Each row below holds a small network's activations on one input, seen along a few directions.
In each table, some parts of the input vary, and every possible input appears once, in random order.
Descriptions start from the smaller parts, as in this example, which fits no table here: one of 4 places along a line, together with either a single point or one of 9 places around a ring or (one of 2 separate values, together with one of 8 places around a ring).
Shared parts are said once, and a part with two or three values counts as separate values.
In the rows, zero is written as 128.

Other details of the inputs vary at random and push rows far along two fixed directions, the same in every table; ignore that.

Table:
x1: [128 100  75 106 149 129  89 143  88 139 131 134 124 143]
x2: [120 100  98 111 135 113 100 126  72 141 122 117 119 144]
x3: [120  99  74  97 147 132  99 149  97 148 134 128 131 151]
x4: [167 203 218 183  96 154 179  63 222  88 148 134 155  96]
x5: [122 113 101 125 141 126  75 160 108 133 101 138 145 131]
x6: [174 181 185 175 125 138 107  15 124 158 147 103 184 180]
x7: [121  97  98 115 121 121  93 136  75 151 130 114 122 136]
x8: [100 104 112 113 147 110 101 155 102 139  86 123 139 138]
x9: [150 191 203 168 153 129 119  30 155 160 102 108 208 193]
x10: [115 101 100 104 134 117 111 130  81 149 123 111 127 150]
x11: [123 115 128 112 100 127 202 147 153  76 165 136  65  60]
x12: [114 112 102 120 163 112  97 149 109 130  86 135 142 143]
x13: [180 195 208 172  86 157 181  39 197  96 187 126 137 107]
x14: [110 109 104 110 161 113 103 154 113 133  89 131 146 146]
x15: [123 116 145 117  69 134 191 147 153  96 172 120  74  59]
x16: [107 106 114 120 130 117  93 159 103 145  98 123 146 129]
x17: [109 109 105 106 164 111 105 157 117 144  93 132 145 149]
x18: [175 182 171 164 154 134 117  12 129 147 138 114 188 197]
x19: [110 125 133 109 111 134 185 188 198  83 143 151  87  58]
x20: [117 112 104 121 163 110  92 148 104 124  86 139 141 141]
x21: [132 144 145 186 103 136 206 192 153  99 136 171  10 107]
x22: [126  97  80 110 130 134  89 147  85 149 135 123 127 140]
x23: [117 129 134 126 108 134 179 176 190  69 138 155  86  53]
x24: [180 207 173 223 141 152 144  44 106 183 152 137 117 237]
x25: [121 131 135 127 108 132 175 173 187  64 139 158  85  51]
x26: [114 110 103 110 142 127  86 169 119 153 106 131 149 140]
x27: [108 124 156 129  97 115 183 161 163  68 127 142  78  49]
x28: [122 101  86  97 127 134  97 150  96 159 143 120 135 147]
x29: [118 101  97 110 137 114 103 127  75 147 120 113 122 146]
x30: [116  98  86  93 149 119 113 142  90 153 129 119 130 156]
x31: [171 191 209 166  84 162 194  43 204 105 190 117 144 114]
x32: [103 107 114 123 149 109  95 147  97 134  83 127 138 137]
x33: [172 187 166 152 151 149 117  25 152 168 151 113 199 203]
x34: [113 117 145 103  85 124 204 146 156  97 168 119  71  66]
x35: [106 106 114 114 132 116  93 163 107 154 100 122 145 130]
x36: [115 109 113 129 131 116  83 154  96 135  95 129 138 122]
x37: [118 100  86  99 148 121 114 136  88 143 127 122 131 154]
x38: [113 111 114 130 131 118  89 151 101 140  97 126 141 125]
x39: [121 117 147 110  70 132 192 151 158 104 176 119  75  62]
x40: [178 186 162 162 155 147 112  20 144 155 144 116 194 194]
x41: [114 113  93 111 159 126  91 164 124 137  99 139 149 145]
x42: [112 120 138 117  89 138 176 188 184  79 139 143  87  49]
Description of these inputs: one of 2 separate values, together with either a single point or (one of 4 places along a line, together with one of 5 places around a ring).
Q: Changing only the choice among 2 separate values turns x2 into x27. The same change can be made to x11. Which row results?
A: x12
Q: Changing only the choice among 2 separate values turns x10 into x8. The same change can be made to x40. Which row results?
A: x23
Q: Which other rows does x9 become when the choice among 2 separate values takes its other values? List them by row number.
A: x34

Table:
x43: [129 122 117 127 130 127 119 133 115 131 129 128 125 133]
x44: [127 122 117 122 131 127 125 132 117 136 130 126 124 136]
x45: [122 124 120 122 134 128 120 138 125 134 122 128 133 134]
x46: [132 136 146 137 108 130 160 123 148 108 143 130 109 103]
x47: [126 125 119 125 135 128 120 135 126 131 123 133 133 131]
x48: [123 123 120 123 138 124 122 134 125 128 118 130 129 133]
x49: [164 188 184 174 150 135 106  29 146 152 116 117 199 191]
x50: [125 122 117 122 130 130 123 132 117 137 131 125 125 137]
x51: [126 123 122 127 131 129 115 137 125 132 122 130 132 128]
x52: [124 121 122 124 127 127 123 131 115 136 129 124 125 135]
x53: [129 123 120 127 127 128 118 131 118 135 132 127 126 133]
x54: [128 137 150 132 117 126 157 126 154 105 132 134 116 105]
x55: [123 123 119 124 137 125 122 135 125 130 118 129 132 133]
x56: [123 123 120 122 135 126 120 137 125 135 121 128 132 133]
x57: [126 124 118 124 138 127 119 135 126 127 120 133 130 132]
x58: [126 124 118 126 136 128 121 135 126 128 121 132 133 132]
x59: [128 123 117 123 128 132 121 132 119 135 134 128 126 137]
x60: [126 122 121 127 126 125 121 132 113 135 127 126 124 132]
x61: [124 124 125 128 130 125 117 136 122 131 117 128 133 129]
x62: [132 137 143 132 113 133 165 124 151 109 147 130 107 106]
x63: [121 121 124 123 133 123 119 139 122 133 118 127 131 131]
x64: [125 121 117 123 134 129 117 140 125 133 123 131 132 131]
x65: [132 140 151 138 104 134 160 119 151 111 147 127 112 105]
x66: [126 124 121 127 136 126 115 135 123 126 118 132 130 130]
x67: [130 123 116 125 132 129 123 131 118 132 131 129 126 136]
x68: [129 122 116 123 129 129 123 134 118 134 133 129 124 135]
x69: [121 123 124 126 129 127 116 139 122 131 119 128 132 128]
x70: [126 121 118 123 131 128 124 132 119 137 131 126 124 136]
x71: [164 189 184 174 148 138 103  30 144 160 118 114 204 193]
x72: [135 141 145 134 111 136 163 121 153 110 150 132 111 106]
x73: [126 122 124 125 134 124 124 127 114 131 124 126 124 136]
x74: [125 113 116 105 126 126 118 121 118 129 131 116 140 121]
x75: [131 142 148 132 114 132 162 126 161 109 137 131 117 105]
x76: [126 120 124 125 129 125 123 130 116 137 128 124 125 135]
x77: [131 138 142 131 112 133 165 124 151 111 147 130 107 106]
x78: [125 121 120 127 131 125 120 130 112 131 123 128 122 131]
x79: [125 123 120 124 134 131 118 139 126 132 125 130 134 132]
x80: [126 125 122 128 133 127 116 135 124 130 120 131 132 128]
x81: [122 123 124 125 134 122 122 134 123 129 116 128 132 131]
x82: [127 123 121 126 132 128 115 139 123 131 120 129 132 129]
x83: [129 123 118 126 127 127 119 134 116 134 130 128 124 132]
x84: [128 124 118 127 130 128 119 131 115 133 130 128 126 133]
x85: [127 138 151 132 114 127 160 128 157 107 135 132 115 100]
x86: [123 123 125 123 132 122 121 137 122 132 116 126 132 131]
x87: [119 121 123 122 132 124 119 141 121 133 119 127 131 130]
x88: [125 120 120 126 132 124 125 130 113 134 124 125 126 135]
x89: [126 121 121 128 127 127 119 130 115 137 128 125 125 131]
x90: [125 120 122 124 129 124 124 131 114 136 126 124 125 135]
x91: [128 121 116 123 129 130 121 133 119 135 134 129 124 135]
x92: [134 141 148 134 115 134 158 127 162 108 141 133 118 104]
x93: [137 142 150 138 106 137 157 119 153 111 150 129 114 108]
x94: [125 121 119 127 128 125 120 132 112 134 127 127 125 130]
x95: [125 122 123 125 130 124 124 129 114 135 127 126 125 134]
x96: [128 123 115 123 135 129 122 131 116 131 128 131 123 136]
x97: [126 123 120 127 133 127 117 137 123 127 119 130 131 128]
x98: [121 117 121 107 132 122 113 126 129 125 126 120 152 118]
x99: [123 125 121 123 136 125 122 134 126 132 120 130 132 132]
x100: [136 140 148 137 113 132 156 120 149 107 146 133 110 106]
x101: [123 123 122 128 132 124 118 135 121 128 115 129 132 128]
x102: [133 142 152 138 110 136 154 126 161 108 141 131 119 101]
x103: [130 142 153 138 111 130 158 124 159 106 136 132 118  99]
x104: [126 123 118 123 135 126 126 130 117 131 128 128 122 136]
Q: What do these inputs look like to the network?
A: one of 2 separate values, together with either a single point or (one of 5 places around a ring, together with one of 6 places along a line)
Q: Changing only the choice among 2 separate values turns x62 into x55. The same change can be made to x67. Which row results?
A: x58
Q: Changing only the choice among 2 separate values turns x72 into x47. The same change can be made to x74. Which row results?
A: x98
Q: Which other rows does x69 become when the choice among 2 separate values takes its other values? List them by row number.
A: x65

Table:
x105: [130 124 119 130 132 131 116 124 115 138 132 126 128 139]
x106: [117 118 138 129 124 109 123 115  97 136 111 113 127 132]
x107: [124 128 123 126 139 123 118 133 125 136 117 129 133 140]
x108: [126 123 122 120 137 124 113 127 124 129 119 128 143 131]
x109: [128 126 127 132 132 128 110 135 121 131 115 130 137 134]
x110: [130 120 116 117 130 130 120 123 117 139 134 121 134 139]
x111: [123 123 120 120 141 126 122 129 126 134 118 125 139 139]
x112: [129 127 119 133 135 128 121 134 114 134 123 131 122 143]
x113: [126 122 121 119 136 124 115 128 128 131 118 123 144 131]
x114: [125 125 123 129 134 125 111 130 124 132 116 130 138 133]
x115: [136 144 153 143 107 137 150 120 152 113 142 129 124 108]
x116: [129 126 121 130 129 128 112 130 118 138 124 127 136 132]
x117: [ 88  68  79  85  97 121 153 231 121  89 137 144  51  45]
x118: [136 141 148 129 113 135 153 110 157 112 144 122 132 107]
x119: [127 126 123 123 129 129 112 128 119 136 126 126 138 133]
x120: [132 146 152 135 123 130 158 113 159 113 136 131 128 116]
x121: [126 123 119 120 132 127 115 124 119 133 128 124 142 131]
x122: [138 144 146 132 120 133 162 110 155 112 144 127 120 118]
x123: [137 147 156 144 116 131 149 117 160 112 134 132 127 107]
x124: [124 128 122 130 139 127 118 132 122 134 114 131 132 140]
x125: [130 123 120 122 129 130 117 127 114 141 134 126 129 140]
x126: [132 124 121 133 127 132 116 129 112 139 132 127 126 142]
x127: [127 125 116 122 139 125 124 126 117 134 128 128 130 141]
x128: [134 147 155 147 118 133 155 122 156 112 132 132 120 117]
x129: [129 122 117 120 131 127 120 122 115 138 136 124 134 139]
x130: [130 127 119 133 138 128 121 129 116 137 123 131 125 143]
x131: [134 146 158 136 115 131 150 116 162 111 136 130 128 108]
x132: [125 128 123 132 139 125 119 135 122 136 115 131 132 139]
x133: [139 147 152 137 120 133 157 113 153 115 143 131 116 120]
x134: [132 125 119 131 130 129 117 128 114 142 132 127 127 139]
x135: [128 126 118 129 138 129 120 128 116 134 124 131 124 143]
Q: What do these inputs look like to the network?
A: either a single point or (one of 5 places around a ring, together with one of 6 places along a line)
Q: Which other rows does x134 become when the place on the line of 6 takes its other values? List them by row number.
A: x105, x110, x125, x126, x129
